These are the activations of a small neural network, seen along a few directions. Each row is one input.
Each table varies a few parts of the input and shows all the possible inputs, shuffled.
Descriptions start from the smaller parts, as in this example, which fits no table here: values(2) and (point or ring(9) or (line(4) and ring(8))).
Shared parts are said once, and a part with two or three values counts as separate values.

Other details of the inputs vary at random and push rows far along three fixed directions, the same in every table; ignore that.

A family of inputs:
R1: [ -3 -10  -5  -4  -5   0  19  12  14   5   0   4  -8   1]
R2: [  3  -2  -8   0 -16 -22  13  20  30   6 -10  16 -16  -4]
R3: [  3  19   9  -1   1 -11 -16 -14  -2  -5  -7   2  11  -2]
R4: [ -1 -10  -3  -3   9  25  -9   3 -17 -17  -1  -6   3  -3]
R5: [ -2 -12  -1  -7  -8   6  14  -4   3  12   5   2  -3  12]
R6: [  1  -8  -3  -1  13  25 -12   5 -19 -18   0  -8   0  -4]
R7: [-16   9 -17   6   2  17   1  35  19 -13  15 -16 -23  -3]
R8: [ -9   1   7 -13 -16  11   4 -21   2   2   4   7  19  16]
R9: [ -7  -1   6 -13 -19  14   3 -23  -2   6   4   6  17  18]
R10: [  6  13   1  16  33 -10 -14   7 -14  -1   7 -16 -11 -13]
R11: [ -6  -2  -4   0  12  33   2   9 -15 -13  17 -19  -4   4]
R12: [ -6 -16   0  -3   4  -7  17  10   9   7  -3  10  -2  -9]
R13: [ 10  14  11   9  31  -3 -18  -9 -28  -8  -1 -12  10 -17]
R14: [ -6 -17  -8   3  -1 -28  20  16  25  27   0  12 -24   0]
R15: [ 15  21  10   9  26  -1 -22  -6 -25 -12  -3 -12   7 -13]
R16: [ 11   6   5  12  16 -41   1   0   7  18 -10   8  -8 -15]
R17: [  0  -6  -1  -8 -17   9  12  -2   8   2   4   4   2  10]
R18: [-14 -10 -13   7 -19  -5  10   3   4   1   1   2  11   2]
R19: [  3 -11 -10   2 -15 -20   5  17  27   5 -15  19 -18  -4]
R20: [ 16   9  19  -5   5 -17  -8 -29 -15   4 -16  11  24  -2]
R21: [ 11   6   0  16  33 -11 -26   5 -16  -5  -5  -8  -7 -20]
R22: [ -7 -18  12 -14  -1   8  15 -21 -12   9   4   6  17   9]
R23: [  0 -11  10 -15 -10  11  14 -18  -8   3  -2   6  18   9]
R24: [ -6   2 -20  10   1  19   5  39  14 -12  17 -18 -29  -3]
R25: [-12   6  -2  -4  -3  28  -3   0  -4 -12  14 -13   5   9]
R26: [ -7 -18  -3  -5  -1  -4  16   2   5  15   5   4  -8   4]
R27: [ -4 -10 -16  12  23   7  -7  31   2  -9   4  -9 -23 -17]
R28: [ -9   0   8 -18 -17  10   3 -18   1  -6  -3   9  20  10]
R29: [-12   8  -2  -6  -2  27  -3   3  -5 -15  12 -14   5   5]
R30: [ 20  25  11  29  -4 -83 -23 -25   6  28 -28  17  18  -9]
R31: [  2  -6   8 -18 -20  12   8 -15  -6  -7  -5  10  19   8]
R32: [  3  -4   8 -15 -21  13  10 -18  -5  -2  -1   6  18  11]
R33: [ -3   2 -15   7  -2  27   2  25   2  -8  19 -19 -22   3]
R34: [ 17  18   6   6  -1  -9 -14 -17 -11   6  -1  -4   3   3]
R35: [  0 -14  -6  -5 -15   3   2   6   8  -6  -9  12  -4   2]
R36: [  2  18  -6  15  14 -11 -26  13   4 -12  -6  -6 -17 -12]
R37: [  1  23  -3  12   8   0 -19   2  -1   0   9 -12  -7   1]
R38: [  0 -12   7 -13 -11  12  11 -22 -10   9   2   4  13  16]
R39: [  5   0 -10   4 -16 -25  14  21  33  12  -7  12 -20  -3]
R40: [ 11  17  14  12  32  -3 -18 -12 -32  -4   4 -18   8 -15]
R41: [ -1 -11   9 -14  -9  11  13 -21  -7   5   1   6  17  13]
R42: [ -8  -9  -8  -2 -15 -16   3  11  29   4 -13  18 -12   0]
Each input here is: values(2) and (point or (line(4) and line(5))).
Changing only the values(2) part turns R11 into R41. The same change can be made to R6. Which row results?
Answer: R4
Changing only the values(2) part turns R28 into R3. The same change can be made to R30. Which row results?
Answer: R18
Change only the values(2) part in R34. List by row number the other rows that result.
Answer: R33
Change only the values(2) part in R17. List by row number the other rows that result.
Answer: R24

A family of inputs:
R43: [ 21   2   3   0  11  33  -6  -7 -39 -20  13 -20  -1   4]
R44: [  0  13 -31  38 -36 -60  14  48  69  40  -7  13 -44  12]
R45: [  4  16   2   9  30  -6   3  21  -4  10  13 -18 -19 -18]
R46: [  7 -19  10 -10   0 -24  20 -17  22  43  -3  29  -5   6]
R47: [ 25  46  12   6  46  19 -27   0 -43 -25  10 -36  -3 -13]
R48: [ -3  -9  18 -22 -15   8  15  -5   0 -11  -8  12  20   3]
R49: [ 10 -28  21 -18 -20   6  26 -46 -22  25   0  13  26  15]
R50: [-16  -3 -11  22  39 -12 -17  19  -6   2  10 -11 -11 -11]
R51: [ 20  76   8  30  21 -38 -42 -20  -2  -2  10 -28  16  -8]
R52: [-17 -20 -18 -10 -15  22  -1  26  26 -16 -13  16 -10  -4]
R53: [  5 -23  19 -42 -13  51  18 -45 -18  -6  -1  12  24  31]
R54: [ -9  14  11  18  34 -23 -11 -11 -26  -2   1 -15  19 -15]
R55: [ -9  -4 -17  30  26 -14 -11  17 -15  -1   4 -26 -11 -17]
R56: [  3 -19  11 -23 -12  16  -2 -12   6  -8 -14  15   9  11]
R57: [-44  -5 -26 -15 -28  62  10  33  19 -22  40 -23 -36  23]
R58: [-10  -1  -7   8 -14 -37  12  27  45  -1 -24  30 -11 -21]
R59: [ 24  -3  14  -8 -33 -51 -17 -57  -8  18 -44  44  47  -3]
R60: [-10 -35 -20 -12 -20  48  17  28  -3 -25  13  -8  -9   6]
Describe the family of inputs behind these rows.
Answer: values(3) and (point or line(5))
Changing only the values(3) part turns R54 into R55. The same change can be made to R48. Which row results?
Answer: R60
Change only the values(3) part in R59. List by row number the other rows that result.
Answer: R52, R58
List by row number the other rows that have the values(3) part in common with R46.
Answer: R50, R52, R53, R56, R57
